A small network was shown many inputs. Here are its activations along a few directions, one row for each input.
In each table, some parts of the input vary, and every possible input appears once, in random order.
A made-up example of a description, with smaller parts first: ring(8) and (point or ring(9) or (values(3) and line(4))).
Shared parts are said once, and a part with two or three values counts as separate values.
In the rows, zero is written as 128.

Other details of the inputs vary at random and push rows far along two fixed directions, the same in every table; ignore that.

A family of inputs:
x1: [ 38  40  96  95 154 152  97 148 133 164 175 138 103]
x2: [186 140 102 131 137  45 156 151 115 104  81  95 106]
x3: [ 18  39 109  94 137 142  91 138 116 166 172 137 103]
x4: [ 24  93 108 113 163 101 125 148 107 173 189 114 117]
x5: [213 120 108 112 112  65 147 154 138 110  96 126  96]
x6: [207 135  94 125 122  63 156 158 111 115  97 117  86]
x7: [195  98 101 112 122  80 125 165 150  60  76 125  99]
x8: [186 125 131 114 108  42 140 152 147  92  81 130 114]
x9: [ 25  45 110  94 166 133  98 150 135 142 168 128 114]
x10: [ 47  64 125  94 151 126 118 139 133 189 186 131 117]
x11: [134 193 156 165 133 218 123  85 140 110 132 129 177]
x12: [142 186 167 155 125 221 118  98 147 103 141 141 178]
x13: [189 132 107 126 100  48 154 150 109 117  80 127  96]
x14: [193 119 126 115 128  49 144 145 150  96  81 110 113]
x15: [190  98  98 119 129  75 124 154 150  68  67 116  98]
x16: [ 35  77 121  96 168 111 122 147 140 168 187 119 124]
x17: [144 174 182 161  96 215 111  72 126 129 118 145 170]
x18: [209 131  97 120 118  63 154 156 120 113  96 120  90]
x19: [210 126 102 115 115  64 151 155 129 112  97 123  93]
x20: [137 192 158 166  95 206 130  86 104 126 116 150 167]
x21: [203 135  91 132 127  59 156 147 113 122  86 107  85]
x22: [195 131  99 131 123  55 159 145 102 123  79 102  91]
x23: [ 46  88 110  96 167 122 122 163 141 162 204 127 120]
x24: [180 138 109 129 121  38 150 144 119  99  82 103 107]
x25: [ 32  70 122  98 142 117 117 137 121 192 191 131 110]
x26: [ 23  68 145  90 149 114 106 153 152 168 195 150 128]
x27: [201 117 113 117 114  57 150 140 128 118  78 112 100]
x28: [152 157 142 157 104 250 104  94 120  92 110 152 160]
x29: [216 114 115 109 110  67 142 154 147 110  96 130  99]
x30: [130 204 144 173 138 216 128  88 121 114 132 122 173]
x31: [159 179 156 161 114 217 121  81 135 126 122 140 164]
x32: [172 101 109 115 104  63 120 153 135  65  62 134 102]
x33: [187 135 104 132 103  48 156 152 100 119  81 124  94]
x34: [130 197 148 179 109 207 133  78  84 135 121 127 156]
x35: [142 153 146 161 107 236 106  80 109 101  91 139 161]
x36: [189 130 107 129 106  48 153 139 107 120  80 109  92]
x37: [ 62  59 128  87 148 133 109 156 152 182 204 148 115]
x38: [144 180 179 155 124 226 112  98 155 103 143 145 181]
x39: [137 180 172 158  92 211 120  85 121 127 119 158 171]
x40: [186 136 105 126 134  46 154 149 124 101  81  98 109]
x41: [140 179 174 161 130 219 112  86 157 109 133 137 178]
x42: [ 28  65 144  91 155 108 105 142 151 169 194 133 122]
x43: [141 174 181 155  91 211 113  86 128 127 118 162 172]
x44: [134 175 181 156 128 209 115  83 145 110 124 134 181]
x45: [126 191 167 164 117 199 122  78 123 108 123 130 177]
x46: [ 52  86  99 107 161 126 127 145 119 189 190 124 103]
x47: [ 25  72 134  94 156 107 111 142 143 169 193 128 122]
x48: [196 143  97 126 134  55 152 166 124  97  99 107 103]
x49: [197 114 126 117  99  51 139 135 132 117  78 121  99]
x50: [135 206 149 167 131 223 128  98 119 108 142 131 176]
x51: [192 144  94 132 140  51 152 155 126 103  88  98 101]
x52: [ 46  75 121  96 169 116 115 152 161 166 194 126 120]
x53: [191 125 112 124 103  50 149 137 116 119  80 113  94]
x54: [ 32  73 123  95 135 119 119 147 123 188 190 148 116]
x55: [ 23  84 118 102 158 103 121 144 126 170 191 120 120]
x56: [ 44  77 112 101 155 124 128 140 117 190 185 123 111]
x57: [178 143 105 133 117  37 153 158 112  99  83 117 110]
x58: [ 54  73 108  99 157 126 120 144 137 188 192 131 108]
x59: [144 193 159 158 126 218 124  98 138 102 139 137 177]
x60: [151 170 176 159 109 220 116  77 130 130 116 141 173]
x61: [ 22  81 127  96 150 108 118 153 136 166 192 141 127]
x62: [179  99 110 119 112  60 119 142 132  66  59 118  98]
x63: [115 204 156 172 115 204 129  90 107 111 127 140 183]
x64: [148 189 143 167 120 219 129  81 118 130 126 134 160]
x65: [214 107 121 115 114  63 135 144 157 117  86 124 100]
x66: [129 158 150 158  86 231 101  85 108  96  95 159 161]
x67: [ 42  82 107 106 158 124 130 142 108 192 184 120 108]
x68: [124 195 157 166 132 211 129  83 119 113 125 123 180]
x69: [ 21  85 118  99 152 104 122 155 128 168 191 137 126]
x70: [132 199 150 169 135 217 126  86 131 112 132 126 175]
Each input here is: values(2) and line(5) and (point or line(6)).
Q: Changing only the line(5) part turns x42 into x38. The same change can be made to x3. Which row results?
A: x28
Q: Changing only the line(5) part turns x16 into x11. The same change can be made to x9. Which row results?
A: x15
Q: Which other rows agree with x69 in the line(5) part and the values(2) part? List them by row number.
A: x8, x26, x32, x57, x61, x63
Q: Start at x21 and move only the line(6) part, one step at a time. The first step leads to x46. Which rows follow, in order?
A: x64, x58, x31, x65
Q: Which other rows does x63 become when the line(5) part takes its other values? List them by row number.
A: x24, x30, x40, x50
Q: Which other rows does x34 become when the line(5) part takes its other values? List them by row number.
A: x6, x21, x22, x33
Q: Which other rows does x39 become when the line(6) part takes its other values? List them by row number.
A: x13, x20, x33, x43, x54

A family of inputs:
x71: [171 160 141 157 104 177 113  98 122  92  88 133 139]
x72: [222 182 128 147 115  53 163 126 122  98  70 103 124]
x73: [ 81 142 126 130 150 137 132 137 128 149 176 127 137]
x74: [172 172 145 158  94 170 136  97  96 123  92 141 142]
x75: [181  99 100 114 108  55 138 148 128 126  86 124  86]
x76: [134 153 131 133 138 120 133 138 143 118 139 127 137]
x77: [177  89 100 110 115  47 133 161 130  93  68 121  93]
x78: [186 194 140 163 130 162 146 110 126 107 105 115 154]
x79: [182 137  94 120 132  20 162 167 124 116 107 106  94]
x80: [ 75  73 127 104 130 143 106 133 146 157 163 143 119]
x81: [ 56 131 133 142 126 210 116  97 105 177 172 143 143]
x82: [ 80 122 114 129 124 157 130 113  98 175 154 132 119]
x83: [129 124 120 137 120 143 117 119 113 123 116 129 116]
x84: [169 145 150 138 105 178 106 106 141  68  78 141 159]
x85: [141 156 119 140 148 126 148 130 116 140 138 111 133]
x86: [ 57 132 105 119 158 113 144 144 103 174 195 119 123]
x87: [157 178 124 166 105 169 142  95  81 106  83 127 143]
x88: [ 60 117 155 132 123 212 103 107 120 164 172 157 153]
x89: [171 178 140 160  92 169 144  94  84 128  94 135 140]
x90: [132 142 153 127 139 114 129 125 159 117 132 123 145]
x91: [201 115 106 111 142  33 153 168 151 106  96 104  96]
x92: [ 55 129 122 121 155 106 142 131 108 182 186 109 131]
x93: [ 62 110 161 126 123 215  98 108 131 154 173 160 157]
x94: [139 172 168 145 145 219 119  96 161 101 141 136 181]
x95: [170 103  90 118 115  46 146 155 106 108  71 115  88]
x96: [112  44 112  78 129  75 110 158 162 137 140 139  95]
x97: [202 122 117 125  99  86 131 132 136 107  72 130 105]
x98: [159 166 135 160 105 173 126 102 106  95  79 132 148]
x99: [ 85  50 108  92 139  94 104 158 145 137 150 129  93]
x100: [ 97  47 101  85 138  66 113 170 142 124 125 131  97]
x101: [226 169 140 140 116  56 151 131 149  83  66 109 128]
x102: [164 178 126 167 103 173 136  91  86 111  93 122 131]
x103: [ 95  73 112  88 172  77 127 170 162 148 169 120 109]
x104: [ 96  42 130  79 126  89 110 162 154 142 154 144 105]
x105: [ 54 136 175 126 154 194 108 106 167 139 188 136 175]
x106: [ 98 173 158 148 142 203 115 107 149 119 166 143 175]
x107: [ 59 116 133 118 157 108 129 137 135 169 181 118 134]
x108: [ 84  23 104  71 142  68 101 173 160 132 153 128  83]
x109: [ 59 162 130 148 159 198 140 109  98 178 196 114 156]
x110: [ 74  72  93 105 141  91 122 151 109 161 152 122  84]
x111: [174 166 150 155  94 171 129 100 108 116  91 144 144]
x112: [181 183 158 144 121 159 126 116 166  74 109 133 162]
Q: Changing only one part turns x96 into x97. The same change can be made to x105. Which row results?
A: x101
Q: What do these inputs look like to the network?
A: line(6) and (values(3) or line(4))
Q: Which other rows does x91 become when the values(3) part takes its other values? List them by row number.
A: x76, x101
Q: Which other rows does x78 become when the line(6) part takes its other values? List them by row number.
A: x85, x91, x94, x103, x109
Q: Which other rows does x100 become when the line(4) part takes its other values? List them by row number.
A: x80, x93, x99
Q: Which other rows does x103 become when the values(3) part takes its other values? List them by row number.
A: x90, x106

A family of inputs:
x113: [141 157 142 142 123 146 131 114 128 123 124 128 144]
x114: [142 130 139 135 104 161 118 111 122 119 111 143 133]
x115: [129 103 112 115 134  97 125 145 134 117 120 123 110]
x116: [135 126 116 121 134  83 146 143 122 148 137 119 111]
x117: [128 108 111 117 133  93 130 145 128 123 120 122 111]
x118: [133 123 104 124 133  86 145 142 109 143 126 113 106]
x119: [145 130 151 133 107 157 116 110 137 127 116 144 140]
x120: [ 17  86 128 112 159 187  99 131 134 161 198 140 139]
x121: [141 146 144 136 125 152 124 116 141 112 122 132 146]
x122: [138 154 131 145 123 151 132 115 114 117 116 125 138]
x123: [143 140 144 133 127 157 120 117 146 108 122 133 146]
x124: [129 110 123 113 134  91 129 143 140 129 131 123 115]
x125: [129 118 107 121 133  87 140 143 115 136 123 118 109]
x126: [142 163 140 145 124 144 137 115 122 130 126 128 144]
Q: What do these inputs look like to the network?
A: values(2) and (point or line(6))
Q: Changing only the values(2) part turns x123 into x120. The same change can be made to x113. Which row results?
A: x122
Q: Which other rows does x116 become when the values(2) part takes its other values? List them by row number.
A: x118
